Here are a small network's activations along a few directions, averaged over the inputs that share one value of a field.
Related values have similar rows: they may be neighbours, one step apart, or belong to one group.
In the rows, 500 means zero.
Strong random noise was added to every row along 14 fixed directions; ignore it. To show where, here is one row again and again, with new noise each time:
[661 456 479 556 555 560 559 520 513 442 535 504 505 528 614 495 511 494
 593 533 484 239 458 625]
[633 589 434 417 680 347 518 455 598 579 474 571 520 476 320 170 714 466
 858 606 477 560 405 335]
[554 574 552 444 370 425 546 604 676 597 446 606 590 466 418 318 560 584
 600 525 340 470 281 432]
[416 532 501 504 504 381 463 346 291 407 576 307 479 553 514 726 518 515
 531 572 673 346 597 450]
[569 585 374 488 589 545 555 416 307 462 542 465 788 330 616 519 404 481
 835 507 591 500 492 353]
[359 618 649 522 439 529 413 477 613 498 645 618 546 474 542 586 432 384
 382 482 399 465 460 425]
[486 553 471 505 557 469 449 521 534 525 484 567 448 475 383 350 529 379
 480 473 514 624 467 527]
[429 513 507 399 521 523 538 462 518 412 699 555 618 500 522 450 376 575
 535 566 479 551 558 476]
[506 584 491 518 540 511 431 458 550 503 550 543 380 468 556 460 502 326
 422 415 532 543 588 505]
[612 442 438 300 597 459 561 456 562 438 533 627 496 332 773 312 512 553
 878 574 309 306 508 452]
[547 703 581 535 459 497 517 369 585 611 462 613 560 421 577 563 325 549
 563 447 367 448 241 370]
[722 639 494 574 473 500 578 441 429 487 462 491 652 530 669 637 316 707
 633 536 630 380 387 392]
[466 507 456 401 517 544 497 538 555 525 543 632 493 389 546 319 450 441
 572 395 364 643 590 441]
[520 376 448 433 435 560 529 715 438 353 498 527 502 480 599 426 476 544
 467 510 548 440 520 663]
[399 374 514 516 673 558 504 534 347 463 444 558 489 508 394 501 472 515
 575 518 383 483 434 536]
[497 620 522 481 541 474 483 429 491 474 533 609 585 487 538 502 285 597
 494 548 555 650 463 411]


Field H:
h7: [481 437 556 463 471 442 473 542 415 465 382 330 394 483 538 691 743 495
 537 521 583 284 392 419]
h4: [419 522 564 399 450 427 523 446 548 568 302 473 471 436 546 582 499 630
 362 602 436 623 342 450]
h15: [568 626 444 373 267 388 509 334 520 478 619 447 420 529 620 545 396 602
 652 397 547 452 515 380]
h10: [715 604 360 526 491 531 431 572 496 641 213 575 193 431 696 388 432 482
 425 225 594 796 728 378]
h2: [575 487 462 537 414 631 602 538 516 523 572 524 514 625 379 522 493 550
 641 407 443 399 356 519]
h9: [512 486 464 441 671 617 477 582 475 450 499 587 347 505 458 442 528 453
 573 417 607 599 378 457]
h6: [484 365 404 507 601 347 400 393 540 479 438 546 696 342 579 391 448 413
 473 723 561 684 806 632]
h5: [539 529 484 468 464 451 542 436 549 469 562 585 727 505 472 479 279 690
 628 662 475 582 365 532]
h12: [345 282 471 366 420 316 432 571 422 433 404 464 478 421 394 434 615 535
 567 607 461 423 477 634]
h8: [485 521 544 459 551 586 578 556 490 500 561 575 515 554 429 460 494 599
 665 461 421 491 352 331]
h14: [392 506 473 528 650 527 461 312 469 511 608 483 412 479 469 522 463 366
 531 492 459 518 577 501]
h11: [523 447 644 535 596 587 572 563 608 520 423 505 639 620 461 581 528 693
 290 643 537 590 476 453]
h1: [316 423 543 464 662 638 499 387 570 496 634 608 681 384 536 480 438 366
 523 554 243 662 586 507]
h3: [621 464 431 632 427 554 567 509 577 620 584 309 479 537 491 469 702 369
 455 384 509 410 736 568]
h13: [393 536 628 427 489 492 408 655 430 355 572 401 379 566 543 612 811 393
 506 571 721 369 465 332]
The values of H form 3 separate groups.
- List the group mates of h13, in the order listed. => h10, h8, h14, h3
- List the group mates of h7, in the order listed. => h9, h6, h12, h11

Field E:
e12: [378 449 493 694 504 562 392 483 455 490 692 556 663 454 318 552 414 238
 599 466 411 258 339 700]
e7: [547 649 591 520 745 569 405 526 553 384 493 718 589 367 723 494 522 284
 586 664 555 487 316 415]
e8: [550 543 381 600 289 239 433 445 507 643 484 564 632 526 284 365 283 613
 620 427 509 689 721 489]
e6: [513 583 516 578 740 568 391 335 598 457 717 549 404 466 514 467 589 104
 503 453 567 400 511 575]
e4: [508 525 425 510 458 350 403 508 471 517 631 523 661 479 383 386 553 436
 747 551 607 531 641 351]
e1: [608 537 395 411 484 541 611 477 515 513 467 387 476 480 476 429 562 536
 514 461 623 620 414 532]
e5: [603 492 527 510 571 568 625 510 586 553 401 488 431 525 588 481 563 597
 442 524 360 396 424 531]
e2: [445 587 450 417 401 451 491 351 448 574 423 399 432 377 570 565 491 467
 556 372 476 597 526 356]
e9: [602 458 510 585 424 413 576 392 422 628 343 362 673 376 724 638 581 567
 727 533 277 183 574 382]
e13: [418 633 560 345 473 567 563 311 574 560 551 459 395 417 603 648 499 459
 486 366 387 487 371 350]
e14: [610 504 486 518 642 451 592 336 639 555 484 479 550 499 455 422 506 527
 496 594 452 422 375 613]
e11: [557 530 550 416 455 627 615 645 543 395 619 486 369 799 293 441 521 743
 435 468 681 629 359 448]
e3: [538 497 555 481 554 617 538 620 493 486 435 446 633 493 546 566 666 525
 569 592 548 415 467 340]
e10: [567 611 463 646 354 264 372 404 526 645 392 570 577 421 474 464 375 433
 535 541 452 512 473 573]
e15: [425 501 470 251 275 590 664 568 575 450 801 374 551 458 683 429 628 611
 648 430 384 355 669 375]
The values of E form 3 separate groups.
- List the group mates of e13, in the order listed. => e1, e2, e11, e3
- List the group mates of e14, in the order listed. => e12, e8, e6, e4
